[12  2 -8  8] -> z_447
[ 12   2  52 -26] -> z_999
[-5 -5 27 34] -> z_885
[9 9 9 9] -> z_546
[-81 -81 -81  45] -> z_96
[-1  0 -9  2] -> z_686
[-6  4  5 12] -> z_674
[-5  5 13 -8] -> z_366
again z_546:   [9]
asked: [-5  5 13 -8]  z_366
again z_885:   [-5]
asked: [12  2 -8  8]  z_447
again z_96:   [-81]
asked: [9 9 9 9]  z_546

[  4  24 -31 -35  -5 -18  10  -4  51   0  17   1   1  23   2 -21 -19  20
  -3  -5  -5   5 -11 -10   7  18  15  22 -10 -28  37   3 -11  -9 -44 -11
  27  -4  -7   2 -10  20 -19  22  10  -8   5  -5  24 -22 -19  -3 -23  -7
 -12 -27   0] -> z_999
[ -9   1   0  -3 -14   0 -18  -8 -25   2  15 -18  17   5   0   2  -4   7
   5  -1 -10   4 -26 -19 -13 -18   1  -6  -5  11  -8   9 -14 -16  19  14
  -6   4  -4   5   1  17  13 -12 -16  -2 -12  -2  -6 -15  16   2  -5 -10
   5  -1   0] -> z_96
[-32  10  -4 -20   7 -31 -13  22  17  33 -23  -3  10   6 -42  -9  -1  11
  12   7 -14  17 -24 -16  -4  -7   0  -1  -9 -16   5   2  14   4 -12 -28
 -24   7  -5 -10 -17   2 -11  26   9  -5 -28  36   3 -16  16  13  13 -22
   7 -20   9] -> z_546
[ 24  10  14  14 -15  17  14 -30  -1 -20  27  -6  -5  -8  27   3   1  -5
  -8   1  19  -7  13   0 -15  -2   9  -2  14  24  -6   5 -25 -19   2  33
  26   4   4  10  10   1  10 -30 -20  -1  18 -40  -2  -2 -20 -13 -15   8
  -7  14 -14] -> z_674
[ 11   6 -24 -22 -12   6  -1 -18   4 -19  44 -12   9  23  23 -10 -17  16
  -4 -11 -15   0 -22 -18   0   0  10  13  -6 -10  14   8 -24 -21  -8  14
  27 -11  -8  13   3 -20   5  -4  -8 -10  13 -18   8 -15  -2  -5 -29  -1
  -9  -9  -1] -> z_42
[ 15   7   5  31 -29  28 -11 -10 -27 -32  13 -16  11  13  67  25  -7 -15
 -32 -22  11 -30   7  16   0  -1  -1 -12  -4   9   6  13 -17  -6  34  28
   0 -10  -5  11  18  13   7 -20  -7  25   6 -24  -4  14  10 -36 -17  28
   1  18  -5] -> z_686
[-18  15   8  12   7  -6  -3  -1  20   9  -6 -25   1 -21  10  16   4 -10
 -16  -8  -5  11  -4  -7 -23 -15   7 -15  13  -6 -13  17  -7 -20   9  -5
 -12  -8  -7  11  -5  10  -6   0  -2   4   0   9  -8   5  16 -27  -7   2
   6  16   2] -> z_695
[-11 -20  16   7  15   2  -7   2 -28  12   1  -2  -2  -3 -26   3  13  -4
  17  10  -9  13  -5  -7  -9 -19  -8 -10   8  15 -31  -4   8   1  20   0
 -16   3   4  -1  -1  27  14 -10  -7  -8  -5  13 -17   6  14  17  17  -8
   8  12   3] -> z_832
asked: [ -9   1   0  -3 -14   0 -18  -8 -25   2  15 -18  17   5   0   2  -4   7
   5  -1 -10   4 -26 -19 -13 -18   1  -6  -5  11  -8   9 -14 -16  19  14
  -6   4  -4   5   1  17  13 -12 -16  -2 -12  -2  -6 -15  16   2  -5 -10
   5  -1   0]  z_96
asked: [ 24  10  14  14 -15  17  14 -30  -1 -20  27  -6  -5  -8  27   3   1  -5
  -8   1  19  -7  13   0 -15  -2   9  -2  14  24  -6   5 -25 -19   2  33
  26   4   4  10  10   1  10 -30 -20  -1  18 -40  -2  -2 -20 -13 -15   8
  -7  14 -14]  z_674
asked: [-32  10  -4 -20   7 -31 -13  22  17  33 -23  -3  10   6 -42  -9  -1  11
  12   7 -14  17 -24 -16  -4  -7   0  -1  -9 -16   5   2  14   4 -12 -28
 -24   7  -5 -10 -17   2 -11  26   9  -5 -28  36   3 -16  16  13  13 -22
   7 -20   9]  z_546

[ -7  18  -1 -13 -36 -32 -21 -10 -13  -8 -20 -46  16  -8  -1 -15  15  -5
  19 -11 -14 -86 -28  43  23  22 -27  30 -21  22  22  33  -2 -29  10  26
   8   6 -34] = z_366
[-38 -46 -44  18   4 -14 -12   0 -36 -16 -25 -16  40   5 -17 -14 -25   2
   3  -1 -14 -12 -28  43  23  22 -27  30 -21  22  22  33  -2 -29  10  26
   8   6 -18] = z_546
[-38 -46 -44  18   4 -14 -12   0 -36 -32 -25 -16  40   5 -17 -14 -25 -13
   3  17 -13  -2 -27 -13  -2   0 -31 -44  -3 -56 -13  -3  17 -16 -13  -2
 -43 -13  17] = z_686
asked: [ -7  18  -1 -13 -36 -32 -21 -10 -13  -8 -20 -46  16  -8  -1 -15  15  -5
  19 -11 -14 -86 -28  43  23  22 -27  30 -21  22  22  33  -2 -29  10  26
   8   6 -34]  z_366
asked: [-38 -46 -44  18   4 -14 -12   0 -36 -16 -25 -16  40   5 -17 -14 -25   2
   3  -1 -14 -12 -28  43  23  22 -27  30 -21  22  22  33  -2 -29  10  26
   8   6 -18]  z_546

[ 53 -50 -50   5  36   5 -65  14  26 -67  16 -50  22 -67  36  28 -28 -26
 -66  39  37  26  34   8 -67 -50 -27  21  22  49 -60] : z_546
[-17  49  -9  -2 -53  65   1  34 -43  -2 -51  21 -58  -2 -21  -2  -9 -21
   3 -20 -23 -18 -31 -55   8 -58  -2  59 -49 -28  32] : z_686
[-18 -78  -8 -57  67 -66 -16 -63  63 -16  67  -8  57  67 -28 -40 -54 -45
 -20 -28 -31  45 -24  71 -38 -29 -50 -59  65 -16 -45] : z_96
[ 18 -33  23  -6  49 -59  16 -38  40  18  51  -5  58  25  15   8   4  14
  12  15  16  17  22  50   0  19   6 -48  46  28 -19] : z_999
[ -6  49  -3  11 -60  67   4  44 -53   2 -60   9 -64  -4 -12  -4   7   1
   7 -13 -14 -27 -22 -61  15 -19   6  58 -59 -25  35] : z_674
[ 76 -41 -67  67 -26 -35 -67  32 -30 -65 -33 -46 -51 -63  82  83  42  41
 -66  83  84 -51  86 -40 -43  84  41 -28 -28  82 -72] : z_695
[-11  20 -32  -5 -46  47 -15  10 -35 -19 -40  24 -48 -23 -20  47 -23 -38
 -14 -16 -17  -7 -24 -47 -13 -26 -29  50 -39 -16  11] : z_366
asked: [-11  20 -32  -5 -46  47 -15  10 -35 -19 -40  24 -48 -23 -20  47 -23 -38
 -14 -16 -17  -7 -24 -47 -13 -26 -29  50 -39 -16  11]  z_366
asked: [ -6  49  -3  11 -60  67   4  44 -53   2 -60   9 -64  -4 -12  -4   7   1
   7 -13 -14 -27 -22 -61  15 -19   6  58 -59 -25  35]  z_674
asked: [ 18 -33  23  -6  49 -59  16 -38  40  18  51  -5  58  25  15   8   4  14
  12  15  16  17  22  50   0  19   6 -48  46  28 -19]  z_999
asked: [ 53 -50 -50   5  36   5 -65  14  26 -67  16 -50  22 -67  36  28 -28 -26
 -66  39  37  26  34   8 -67 -50 -27  21  22  49 -60]  z_546
asked: [-18 -78  -8 -57  67 -66 -16 -63  63 -16  67  -8  57  67 -28 -40 -54 -45
 -20 -28 -31  45 -24  71 -38 -29 -50 -59  65 -16 -45]  z_96

